Each row below holds a small network's activations on one input, seen along a few directions.
In each table, some parts of the input vary, and every possible input appears once, in random order.
A made-up example of a description, with smaller parts first: ring(5) and (point or ring(11) or (values(3) and line(6))).
Shared parts are said once, and a part with two or three values counts as separate values.
(in the rows, 128 means zero)

Other details of the inputs shift rows strongly along two fixed directions, in all tables alike. That doesn't count.

Table:
row 1: [105 116 109 123 130 105 125 151 131 139 149 134  84]
row 2: [117 120  96 103 140 103 125 125 132 119 140 120  78]
row 3: [132 140 129 117 122 143 137 117 127 120 114 117 139]
row 4: [130 137 136 133 114 137 131 142 128 138 121 139 141]
row 5: [124  98 100 125 176  83 102 112 130 119 158 120  84]
row 6: [115 114 105 122 129 103 123 149 131 137 146 136  82]
row 7: [109 120 100 106 142 106 126 128 134 120 143 118  81]
row 8: [117 160 120 102  66 147 177 138 126 104  90 112 114]
row 9: [126 132 126 118 136 133 128 118 129 121 127 120 131]
row 10: [155 115 158 174 170 126  93 114 122 142 134 138 187]
row 11: [130 132 137 140 111 133 135 135 124 135 114 131 137]
row 12: [128 127 133 130 124 131 121 138 128 140 131 141 130]
row 13: [134 133 123 115 133 130 127 115 128 121 124 122 129]
row 14: [129 143 133 119 122 141 135 126 132 116 123 126 142]
row 15: [121 115  97 107 136  96 128 119 127 114 135 116  77]
row 16: [103 161 132 112  64 151 167 168 134 130 110 137 118]
row 17: [154 116 153 165 172 134  95 111 122 151 131 133 186]
row 18: [151 141 147 145 143 147 126 114 126 118 117 119 186]
row 19: [157 113 151 169 172 132  98 112 120 149 131 129 187]
row 20: [118  96 109 129 169  87  95 136 134 144 166 142  86]
row 21: [153 142 147 138 142 147 124 109 127 120 112 121 184]
row 22: [152 133 155 157 128 142 120 123 119 137 110 134 179]
row 23: [129  98  93 119 178  86 102 111 128 124 155 116  83]
row 24: [106 158 132 118  59 146 169 163 129 125 104 134 114]
row 25: [162 117 141 155 182 133 102  90 119 129 124 110 186]
row 26: [132 132 128 128 130 128 133 115 124 116 116 114 136]
row 27: [103 160 134 110  62 154 165 166 133 131 112 140 117]
row 28: [156 140 145 142 142 145 127 111 124 118 112 118 184]
row 29: [109  81 117 107 116 125 136  81 121 123 150 121  60]
row 30: [146 136 159 149 131 150 116 130 126 141 122 143 183]
row 31: [144 137 157 158 133 146 121 137 126 138 124 138 186]
row 32: [123  98  95 117 180  90 102 108 130 127 154 115  83]
row 33: [129 127 131 137 126 126 125 146 129 135 132 138 133]
row 34: [108 114 109 117 129 110 121 143 132 142 147 137  81]
row 35: [113 113 111 124 126  99 122 146 131 132 143 139  81]
row 36: [104 124 151 117  37 176 175 121 123 132 114 142  98]
row 37: [124 134 139 137 125 132 125 147 133 137 133 142 142]
row 38: [111 164 121 102  71 152 177 149 132 107 101 115 118]
row 39: [124 132 142 135 123 135 122 145 132 138 135 145 141]
row 40: [153 140 149 135 141 150 122 107 126 121 115 124 183]
row 41: [120 103 100 119 179  89 100 117 135 124 163 123  86]
row 42: [119 162 122 101  65 145 175 144 129 101  95 120 117]
Description of these inputs: values(2) and (point or (line(4) and ring(5))).
Changing only the values(2) part turns row 15 into row 22. The same change can be made to row 14. Which row results? -> row 39
Which other rows does row 26 become when the values(2) part takes its other values? List them by row number. -> row 24

Table:
row 43: [134 170 145 118  73 170 171 129 125 107  85 116 166]
row 44: [110 112 109 114 121 113 132 129 130 129 141 128  77]
row 45: [122 139 124 116 127 132 132 137 135 123 131 129 127]
row 46: [161 103 142 150 204 124  84  76 123 128 144 116 177]
row 47: [108 119 109 121 123 106 128 151 132 135 145 137  83]
row 48: [106 108 114 112 119 117 130 128 132 132 149 135  75]
row 49: [124 124 125 126 116 129 137 125 125 126 126 125 116]
row 50: [141  93 122 157 191  87  82 120 124 144 154 132 127]
row 51: [122 143 122 119 116 128 138 145 132 123 122 127 124]
row 52: [143 210 179 127  36 215 191 153 129 112  57 129 230]
row 53: [166 124 158 164 186 139  91 102 122 139 127 126 212]
row 54: [116 135 129 126 106 132 136 150 132 136 129 139 117]
row 55: [159 118 170 173 169 146  92 110 121 150 131 140 209]
row 56: [126 125 123 127 117 124 136 125 124 125 121 124 115]
row 57: [103 115 117 118 120 113 123 150 135 141 154 146  81]
row 58: [125 137 121 112 114 135 143 122 128 115 118 117 121]
row 59: [110 120 107 121 124 101 127 152 131 134 141 135  81]
row 60: [119 152 125 103  89 148 160 129 131 109 109 119 121]
row 61: [168 106 141 159 198 119  88  81 118 128 132 114 181]
row 62: [114 126 100 112 131 101 129 147 134 123 139 127  84]
row 63: [121 121 131 124 115 135 134 124 127 130 130 131 115]
row 64: [116 114 104 119 121 102 133 132 126 123 132 122  77]
What is each input in this table made of? -> values(2) and (line(5) or line(6))
Changing only the values(2) part turns row 47 into row 49. The same change can be made to row 52. Which row results? -> row 60

Table:
row 65: [170 150 165 159 120 166 137  98 112 118  80 111 218]
row 66: [122 119 101 117 151  98 119 128 130 122 141 119  93]
row 67: [120 112 105 105 151 111 121 105 131 115 146 115  89]
row 68: [100 142 125 103  88 142 148 158 137 132 132 142  99]
row 69: [131 166 162 135  77 174 154 154 129 134 102 143 182]
row 70: [ 74 140  98  73  32 135 188 164 137 115 124 134  26]
row 71: [111 157 107 102  99 123 152 163 139 114 119 128 103]
row 72: [123  81 114 140 204  87  72 117 132 153 183 139 100]
row 73: [110 127  98  97 143 110 125 137 139 119 147 124  84]
row 74: [165 127 178 174 134 162 118 101 113 140 107 132 216]
row 75: [153  96 160 160 183 138  87  80 121 144 147 132 179]
row 76: [ 82 149  72  75  84  91 160 187 145 112 135 132  26]
row 77: [ 91 145  81  92  78  96 166 178 134 112 119 122  42]
row 78: [138 172 148 125  83 170 166 129 125 114  83 115 179]
row 79: [137  77 103 128 210  85  82  80 126 126 166 113  95]
row 80: [108 109 113 122 126 111 126 136 131 139 146 135  81]
row 81: [129  98 101 125 168  88 108 107 124 121 148 115  88]
row 82: [154 110 154 171 188 124  80 118 127 153 146 143 185]
row 83: [138 176 152 112  56 186 184 119 122 104  73 112 175]
row 84: [113 155 133 129  60 141 165 172 128 133 102 140 120]
row 85: [162 108 145 149 194 130  91  72 121 124 135 113 181]
row 86: [113 151 133 124  87 136 146 171 134 136 121 147 124]
row 87: [156  96 160 163 182 136  87  81 120 143 145 132 178]
row 88: [125  89  89 124 215  66  76 118 135 133 180 124  80]
row 89: [165 137 178 172 109 172 133 107 112 138  90 130 215]
row 90: [120  94 114 143 161  90 100 136 128 145 159 138  92]
row 91: [132 162 166 125  47 190 178 127 121 123  84 131 173]
row 92: [119  94 114 136 162  94  99 128 128 145 161 138  90]
row 93: [161 144 152 159 146 142 122 118 121 124 103 119 204]
row 94: [118 160 117 102 100 143 153 149 137 113 115 123 123]
Changing only one part turns row 70 into row 79. The same change can be made to row 87. Which row results? -> row 85
What is each input in this table made of? -> values(2) and (line(4) or line(5) or line(6))
Which other rows does row 89 become when the line(6) part takes its other values? List them by row number. -> row 74, row 80, row 84, row 90, row 92
